Each row below holds a small network's activations on one input, seen along a few directions.
Each table varies a few parts of the input and shows all the possible inputs, shuffled.
A made-up example of a description, with smaller parts first: one of 6 places along a line, together with either a single point or one of 9 places along a line or (one of 2 separate values, together with one of 8 places around a ring).
Shared parts are said once, and a part with two or three values counts as separate values.
(in the rows, 128 means zero)

Other details of the inputs vary at random and push rows far along three fixed directions, the same in every table; ignore that.

A family of inputs:
x1: [ 60 155  96 139 130 149 100 135 108  89 124]
x2: [ 18 125  57 139 141 148 156 169 118 118 145]
x3: [130  84  99  79 184  69  74 115 109 133 128]
x4: [117 107 105 117 188  57 104 174 122 143 147]
x5: [148 193 181 155 114 180 160 175 108 164 165]
x6: [156 125 144 110  91 165 139  61 112 110 107]
x7: [ 74 107  83  90  55 123  95 101 120 137  54]
x8: [182  98 134 106  59 162 131 109 138 107 119]
x9: [153 137 174 144 190  83 133 124 185 167 153]
x10: [194 123 135 107  74 150 128 122 115 109 111]
x11: [155 104 163  59 146 122 145  94 125 132 124]
x12: [172 132 146 122  76 128 135  97 109  91 111]
x13: [164  92 183 114 184  61 143 159 155 165 159]
x14: [ 92 140 126 143 102 139 142 138 149  84 127]
x15: [154  73  88 151 152  69  76 103 148 133 118]
x16: [ 42 162  70 158 105 150 124 166 110  62 114]
x17: [152 183 178 160 140 187 181 169 128 178 146]
x18: [155 123 124 122 121 117  89  83 105 120 121]
x19: [137 125 160 102 127 151 132  82 131 102 105]
x20: [138 172 168 170 112 187 191 169 143 170 167]
x21: [ 94 128  74 201 198  90 110 145 150 173 144]
Each input here is: either a single point or (one of 4 places along a line, together with one of 5 places around a ring).

A family of inputs:
x22: [109 122  81 149 151 134 114 128 120 131 134]
x23: [107 125 110 108 155 109 110 146 128 146 128]
x24: [ 95 165 152 131 145 141 161 180 122 151 142]
x25: [109 117  96 144 168  83  91 138 123 124 132]
x26: [125 181 169 157 141 133 145 166 131 163 135]
x27: [131 129  95 109 119 153 110 117 110 108 114]
x28: [104 132 147 134 144 135 155 149 146 147 145]
x29: [110 109  84 114  92 134  92  88 109 105  93]
x30: [187  92 154  93 129  84 109  73 142 110 128]
x31: [121 160 141 176 107 139 153 186 133 160 139]
x32: [136 119  96 145 182 104  96 134 121 155 132]
x33: [138 126 134 115  84 185 150  99 126  94 127]
x34: [153 147 190 138 136 116 164 132 136 126 150]
x35: [ 86 108  95 124 140 133 129 134 140 125 119]
x36: [110 132 106 111 113 129 113 127 115  84 114]
x37: [146 106  94 120 148 116  91 105 114 131 125]
x38: [121 154 170 163 151 123 156 159 150 130 159]
x39: [135 108  66 154 148 114  99 161 129 148 134]
x40: [206 103 136  88 155  95  82  90 136 147 128]
x41: [136 126 140 114  72 154 137  82 122 107 109]
x42: [ 99 102  89 128 173  95 111 134 134 150 125]
x43: [209  94 155 101 145 114 113  78 154 138 129]
x44: [ 90 154 128 169 120 154 142 146 141 135 129]
x45: [118 138 102 144 161  97  83 141 135 159 120]
x46: [109 137 136 110  68 164 152 111  97  64 114]
x47: [113 123 143 105 106 145 157 117 122 122 130]
x48: [ 86 143 133 130 132 139 151 155 111 140 138]
x49: [101 145 139 156 133 138 152 152 140 105 140]
x50: [145 100  88 123 148 122 103  97 125 126 121]
x51: [212 150 235 101 140  93 144 122 146 143 156]
x52: [187 117 205  81 127 109 151 103 130 152 133]
x53: [127 147 159 134  82 162 161 108 122 119 116]
x54: [107 118  92 160 157 109  98 130 151 146 114]
x55: [110 169 157 167 134 136 149 157 120 156 132]
x56: [117 127 114 120  44 166 155 140 111  67 120]
x57: [113  87  77  88  61 150 127 122 115  96 102]
Q: Changing only one part turns x43 into x49. The same change can be made to x22. Which row results?
A: x30
Q: What is each input in this table made of?
A: one of 4 separate values, together with either a single point or (one of 2 separate values, together with one of 4 places along a line)
Q: Which other rows agree with x29 in the choice among 4 separate values? List them by row number.
A: x26, x31, x41, x44, x45, x53, x54, x55

A family of inputs:
x58: [135 101 122 117 167  86  94  93 168 157 118]
x59: [151 115 101  90  85 176 102  97 111 101 106]
x60: [189 168 205 121 139 128 135 136 118 136 152]
x61: [ 68 130  91 156 164 152 138 158 107 157 138]
x62: [129 105 100 104 156 102 111  94 112 133 127]
x63: [149 108 106  86 168  62  68 106 142 153 107]
x64: [150  85  91  85 166  47  59 112 160 137 110]
x65: [137 163 194 111 114 153 164 117 139 155 129]
x66: [ 66 169  73 166 116 181 140 196 121 110 146]
x67: [152 155 183 100 118 138 177 135 105 139 151]
x68: [176 120 168 118 160 128 180 130 130 125 111]
x69: [174  95 156 126  96 130 127  79 138 140 115]
x70: [126 113 139  89  98 148 139  82  87  87 118]
x71: [156  97 147  77 105 115 132 113 109  90 132]
x72: [106 147 143 196 162  96 129 155 125 151 144]
x73: [168  89 148  88 111 120 149  94 144 120 140]
x74: [159 146 187 144  97 157 162 122 119 164 129]
x75: [156 118  92 112 138 104  87 125 138 110 132]
x76: [161 140 181 145  86 136 174 134 146 141 144]
x77: [159 136 174 128  89 117 143 144 115 115 133]
x78: [ 84 172  86 172 162 145 116 151 115 131 141]
x79: [141 144 193 113 101 141 171 129 164 132 138]
x80: [129 113  94 112  66 156 120  78 106 113  94]
x81: [117 122 127  72  86 136 105  97 104  84  91]
x82: [138 165 167 142  87 148 165 117 106 134 128]
x83: [113 120 103  70  77 155 115  98 120 106  90]
x84: [105  88  80 120 143 123 119  96 128 124 127]
x85: [194 127 176 121 106 105 144 139 145 163 141]
x86: [142 126  89  89  81 172 107  96 110  95 108]
x87: [ 86 101  76 101 104 143 100 139 136 109 100]
x88: [163  60  75  85 171  63  77 114 144 149 130]
x89: [ 35 165  94 148 120 180 139 188 112 137 115]
x90: [ 45 165  87 198 109 155 155 159 108 116 131]
x91: [130 115  82 126 156 112  63  94 112 105 114]
x92: [151 178 161 119 103 165 151 135 111 116 142]
x93: [ 90 156  94 165 152 130 109 189 117 105 147]
x94: [142  96  95  95 179  59  57  78 147 152 102]
x95: [ 91 128 113 146 150 142 152 194 122 150 155]
x96: [ 23 177 109 162 132 160 137 166 101 110 119]
x97: [ 84  97 100 104  63 202 159  86 102  75 111]
x98: [157  95  77 118 141  81  72 113 126 165 106]
x99: [146  81 124 116 173  65 103 116 136 121 142]
x100: [ 87 110  95  95  55 172 164 101 105  49 121]
x101: [ 88 137  86 180 150 154 120 173 145 127 146]
x102: [114  97  90 106 140  81  88 104 158 110 110]
x103: [194 137 204  91 140 120 168 128 127 176 157]
x104: [150 140 177 100 106 134 180 145 119 120 157]
x105: [135 101  71 125 151 136  68  95 128 133 111]
x106: [130 160 201 123 115 136 170 111 148 130 137]
x107: [138 124 138 116  72 141 123  83  91  95 101]
x108: [110 111 119  77  77 133 109 112 119  67  98]
x109: [147 138 158 142  86 123 159 125 135 117 136]
x110: [195  95 131  87 107 135  97 103 144 116 124]
x111: [185 116 215 125 154 114 175 141 157 171 171]
x112: [163 159 195 129  93 129 153 137  99 133 131]
x113: [100 125  68 140 122 145 101  95 125  84 120]
x114: [119 155 124 174 149  91 134 192 131 162 150]
x115: [ 52 141  84 195  99 168 152 185 122 124 130]
x116: [119 107  62 147 117 137 128 125 115  92  63]
x117: [202 160 210 129 129  94 152 137 127 181 146]
x118: [126 129  92 168 180 106 102 157 163 149 154]
x119: [ 65 148 131 171 158 146 141 161 149 157 133]
x120: [118 107 112 110 149 120  91 103 140 154 103]
x121: [154 136 185 103 117 160 174 141 110 155 146]
x122: [168  96 135  95 183  64  91 117 112 150 135]
x123: [166 168 179 130 118 169 156 115 130 144 147]
x124: [100 104 120  97  66 169 135 104 143  85 101]
x125: [117 138 130 134 172  91 117 178 163 174 141]
x126: [108 155 194 128 108 146 160 116 131 105 129]
x127: [131  97  95 104 153 115 112  96 119 147 125]
x128: [ 76 140  87 192 135 133 134 152 129 151 132]
x129: [ 99 130 118 161 191  95 139 143 132 154 158]
x130: [140  86 128 122 182  73 102  96 128 130 138]
x131: [132 147 144 191 199 125 123 159 157 179 163]
x132: [ 58 159  81 177 102 176 141 190  93 144 119]
x133: [114 120 111 183 165  70 103 162 136 141 139]
x134: [133 163 140 185 194  95 129 178 161 156 175]
x135: [145 122 122 114  86 173 129  74 134  92 122]
x136: [103 128 104 118  55 184 130 103 108  28 116]
x137: [156 160 199 147 124 150 153 114 129 107 153]
x138: [147  91  92 112 185  84  94 112 156 123  67]
x139: [103 150 167 167 191  77 127 180 159 154 153]
x140: [ 97 129  92 171 127 130 123 190 126 154 131]
x141: [195 143 164 136 155 142 156 128 144 117 108]
Q: What is each input in this table made of?
A: one of 4 separate values, together with either a single point or (one of 4 places along a line, together with one of 5 places around a ring)
Q: Changing only the choice among 4 separate values turns x89 into x59. The same change can be made to x139. Which row results?
A: x136
Q: Changing only the choice among 4 separate values turns x95 into x110. The same change can be made to x103. Which row results?
A: x86
Q: Change only the place on the line of 4 in x62. List by row number the other rows that result.
A: x61, x70, x127
Q: Change only the place on the ring of 5 in x89. List by row number the other rows that result.
A: x87, x119, x120, x124
Q: Change only the place on the line of 4 in x75. List by row number the other rows that result.
A: x66, x93, x110
Q: Change only the choice among 4 separate values in x76. List by row number the other rows that result.
A: x73, x79, x118
Q: Change only the place on the ring of 5 in x128. List by row number the other rows that result.
A: x76, x80, x85, x98
Q: Change only the choice among 4 separate values in x96. List by row number the other rows that result.
A: x70, x91, x107
